These are the activations of a small neural network, seen along a few directions. Each row is one input.
Each table varies a few parts of the input and shows all the possible inputs, shuffled.
Descriptions start from the smaller parts, as in this example, which fits no table here: one of 6 places along a line, together with either a single point or one of 9 places around a ring or (one of 3 separate values, together with one of 5 places around a ring).
Shared parts are said once, and a part with two or three values counts as separate values.
In the rows, 128 means zero.

Rows:
R1: [ 46 106  88 131 166 107 109 124 194 133 131 185 169 135]
R2: [ 69 158  99 166 124 108 135 134 193 147  56 142 165 183]
R3: [114 126 177  54 113  87 174 117 115 110  86 102 133  92]
R4: [119  77 127 159 130 167 147 135 122 104 188 177 167 100]
R5: [ 98 123 217  73 104 114 134 143 132 156 131  76 114 115]
R6: [ 85 170 107 103 137 100 155 125  88  94 118 142 166 148]
R7: [153 123  82  97 127 118 135 102 181 150 184 153  70  73]
R8: [135 152 151 146 118 122 145 116  76  86 124 134 192  98]
R9: [134 131 156 152 101 169  83 113  89 103 161  77 134 132]
R10: [148 153 148 147 117 115  65 118 131 118 159  81  84 123]
R11: [ 65 190 121 123 178  73 128 105 147 105  83 159 179 144]
R12: [ 64 160 150 127 124 119 115 143  98 140 156 122 142 176]
R13: [166 169 114 120 136 113 104  88 118  67 113 117  96  98]
R14: [173 134  99 168  81 140 109 124 159 111  85 109  79 130]
R15: [110 143 184 168 118 145 121 149  88 126 174 115 157 129]
R16: [ 67 110  82 107 144 156 142 145 136 118 167 188 146 133]
R17: [149 177 140 111 108  84 112 118 144 171 179  87  62 110]
R18: [123 103 165  97  90 138 206 152 166 136  78 106 100 147]
R19: [149  66  98 139 115 187 104 112 126  73 174 138 138 101]
R20: [ 96  56 153  59 119 143 162 132 165 131 138 143 112  84]
R21: [184  75 123 156 155 172 102 124  69 125 127 118 128 143]
R22: [194 110 105 135 171 138  87 139 116 145 120 119  79 124]
R23: [140  70 173  74 161 128 159 150 111 182  92 112 110 126]
R24: [ 98 153 106 141 103 151 170 164 136 125 105 154 144 190]
R25: [169 122 123 172  80 201 132 125 121  88 105 121 130 146]
R26: [162 147 134 129 114 151 111  90  76  57 117 120 151  98]
R27: [120 119 116 119 184 141 134 164  85 166 128 161 152 178]
R28: [171 173 119  96 105  55 136  80 124 126 126 122  86  89]
R29: [157  91  85 126 115 143  76 114 170 105 158 139  94  73]
R30: [204 122 112 110 157  96 130 122 129 195 144 122  69 127]
R31: [ 96 124 105 139 205  95 103 154 145 188  90 141 176 169]
R32: [184 168  99 127  75 113 158 118 183 169 111 116  61 120]
R33: [152  88 142 171 165 151 137 150  65 160 131 141 165 131]
R34: [ 49 168 136 143 156  74  96 148 164 150 137  99 169 176]
R35: [139 125 144 193  81 168 162 144 117 120 105 144 162 139]
Q: The inputs of R35 and R8 match in every part but one. If R25 is changed in the same way as R35 into R8, which row does it become?
A: R26
Q: Describe the family of inputs behind these rows.
A: one of 5 separate values, together with either a single point or one of 6 places along a line
Q: Which other rows agree with R20 in the choice among 5 separate values? List them by row number.
A: R1, R4, R7, R16, R19, R29
Q: Which other rows does R34 become when the place on the line of 6 takes its other values? List them by row number.
A: R9, R10, R12, R15, R17
Q: A walk changes only the place on the line of 6. It starts at R30 and steps to R22. List the rest of the walk in order.
A: R21, R33, R27, R31
Q: Which other rows does R5 become when the choice among 5 separate values takes its other values? List them by row number.
A: R3, R18, R20, R23

Rows:
R36: [189 129  78 110 139 116 141 112 190 153  90 115  50 105]
R37: [189 195  86 186  86 122  50 112 116  82 138 102  88 120]
R38: [177 152 146 199  58 172  87 112  80  73 153  79 112 116]
R39: [ 10 118 130 103 134 102 129 137 172 106 117 156 161 146]
R40: [174 196 180  99  86  80 140  96  79 107  82  88 110 131]
R41: [ 80  88 138 140 201 121 103 172 117 150 126 140 185 160]
R42: [176  57 179 100 120 144 144 131  68 151 158  69 109 107]
R43: [208 115  98 140 140 134  49 108 128 163 179 124  80 113]
R44: [172 130 180  61 165 120 128 117  91 175 118 108  77  94]
R45: [ 59 148 112 131 133 107 194 171 189 196 113 146 121 178]
R46: [101  91 102 154 196 147 109 141  60 157 128 177 211 132]
R47: [ 53 155 133 114 173  84 134 169 140 219 157 128 129 160]
R48: [175 125  75 111  95 134  75  97 171  86 194 147  80  89]
R49: [183  78 155 161 117 193  81 121  91 156 184 103  99  77]
R50: [ 45 110 138 114 191 118 105 152 143 173 122 111 164 176]
R51: [217 115  61 148  98 163 100 128 181 145 135 138  69 116]
R52: [163 148 111  88 136  84 121  73 179 106 149 157  62  85]
R53: [ 56 109 120 130 136 134 155 156 189 158  70 145 156 188]
R54: [ 99 162  94 191 141 121 125 123  46  80  99 154 227 168]
R55: [170  66 154 110  75 180 188 152 115 132  99  94  92  96]
R56: [ 98  87 113 141 167 156 159 172 171 125  88 151 190 178]
R57: [166 153 198 141  61 135 144 120  51  89 117  78 120 130]
R58: [150  72 166  76  67 136 170 113 107  80 169 110 113  89]
R59: [ 41 161 126  89 125  71 171 142 177 152 178 164 146 153]
R60: [173 130 149  78 128 147 187 132 140 154  69 124  62  88]
R61: [152 134 165  36 106 106 162  93 130 106 131 136  98  75]
R62: [161  82 137 141  59 177 107 101 134  91 200 134 112  56]
R63: [ 59  98 133 126 142 103 131 147 153  90 132 188 199 131]
R64: [ 43 241 144 161 124  79 146 154 131 150 116 120 152 168]
R65: [121  84  72 160 154 168 168 144 117 133  90 186 217 149]
R66: [ 86 171 147 178 151 107 117 148 110  86  98 130 215 188]
R67: [ 78  99  83 120 153 140 141 121  94  79 142 205 215 126]
R68: [ 31 190 149 160 139 104 117 133 133 105  81  99 174 188]
R69: [182 204 119 150 129  66 102  76 130  98 105  88  72 141]
R70: [180 146 116  91 193 107  84 101 137 173 136 110  53  99]
R71: [190  70 123 171  90 226 141 128 149 126 146 103  87  92]
Q: Describe the family of inputs behind these rows.
A: one of 4 separate values, together with either one of 4 places along a line or one of 5 places around a ring
Q: Which other rows agree with R67 in the choice among 4 separate values? List them by row number.
A: R39, R48, R52, R58, R59, R61, R62, R63
Q: Which other rows does R51 become when the choice among 4 separate values takes its other values? List them by row number.
A: R37, R43, R48
Q: Which other rows does R39 become when the choice among 4 separate values takes its other values? List them by row number.
A: R50, R53, R68
Q: A walk changes only the place on the ring of 5. It starts at R60 and steps to R55. List the rest of the walk in order.
A: R71, R51, R36

Rows:
R72: [107 106 153 164 148 159 148 143  79  95  67 155 195 164]
R73: [ 73 109 129  69 171  79 190 140 137 145 125 152 139 137]
R74: [ 50 130 163 183 101 146 129 182  87 119  99 127 218 184]
R75: [197  91 148 130  58 190 117 106 100  70 130  95 106 112]
R76: [188 157 109  86  81 116 101  95 193 126 117  90  64 119]
R77: [203 131 105 127 125 129 118 125 196 145 132  67  43  95]
R78: [ 62 189 160  83 182  91 164 133 120 153 120  94 168 187]
R79: [109  76 130 128 126 164 162 172 104 102  94 177 201 141]
R80: [168 169 121 157  87 142  71  81  95  48 161 145  93  68]
R81: [ 89 165 114 179 174 117  84 144  83 121 130 138 213 169]
R82: [228  76 143 143  88 209 127 137  67 169 126 116  92 101]
R83: [169 196 123 122  73 101 118  89 170  86 112 146  33  93]
R84: [ 79 200 116 152 158  85 131 146 169 172  82 141 154 194]
R85: [197 104 168  78 127 121 130 123 102 209 142 113  31  98]
R86: [ 93 130 159 188 137 154 150 155  68 107  90 139 202 188]
R87: [ 16 184 166  88 147  81 143 173 135 161 127  95 172 183]
R88: [ 79  67  91 159 144 138 121 130 147 130 193 195 186 108]
R89: [219  89 112 158 129 169  61 118  78 170 167 143  78  92]
R90: [ 84  46 141 139 102 181 167 152 136 127 131 185 195 114]
R91: [191 162 148 146  39 164 154 103  87  51 147 115 122  80]
R92: [ 38 156 114 186 155 129  72 155 106 109 162 131 203 190]
R93: [215 140  88 100 121 146 118 120 158 204 132  98  41 120]
R94: [145 185 160  68  93 107 148  84 122  71 150 103  44  79]
R95: [202  99 120 150  95 136  73  69 111  80 177 118  98 105]
R96: [ 38 192 116 146 129  78 115 169 183 175  90 132 156 191]
R97: [102 130 111 166 186 121  80 138  92 102 106 170 191 145]
R98: [ 94 124  91 106 160 100 145 140 199 144  88 194 121 163]
R99: [223  66 141 174  92 184 150 123 100 105 150  66  98  78]
R100: [ 36  81 152  74 146 103 169 131 172 174 136 169 128  98]
R101: [ 75 158 138  80 182  69 177 123 114 155  91 100 164 140]
R102: [106  91  95 130 176 135  99 137 118  95 140 197 179 143]
R103: [ 72 114  78 113 129 100 169 134 224 182 134 171 143 118]
R104: [184 110 163  78 141 125 137 116 146 138 158  52  44  79]
R105: [ 88 175  84 120 181 103 141 129 172 137  71 130 140 175]
R106: [219  94 104 164 136 151  89  99 116 111 189  71 103  68]
R107: [170 116 155  73  90  84 139  93 122 122 142  78  51  88]
Q: Describe the family of inputs behind these rows.
A: one of 4 separate values, together with either one of 4 places along a line or one of 5 places along a line
Q: The inputs of R84 and R86 match in every part but the choice among 4 separate values. If R98 is changed in the same way as R84 into R86, which row does it become?
A: R79
Q: Which other rows does R91 become when the place on the line of 4 takes its other values? List them by row number.
A: R75, R82, R99
Q: Which other rows agree with R94 in the choice among 4 separate values? List them by row number.
A: R73, R78, R85, R87, R100, R101, R104, R107
Q: Which other rows agree with R89 in the choice among 4 separate values? List them by row number.
A: R80, R81, R88, R92, R95, R97, R102, R106
Q: Which other rows does R77 become when the place on the line of 4 takes its other values? List them by row number.
A: R76, R83, R93
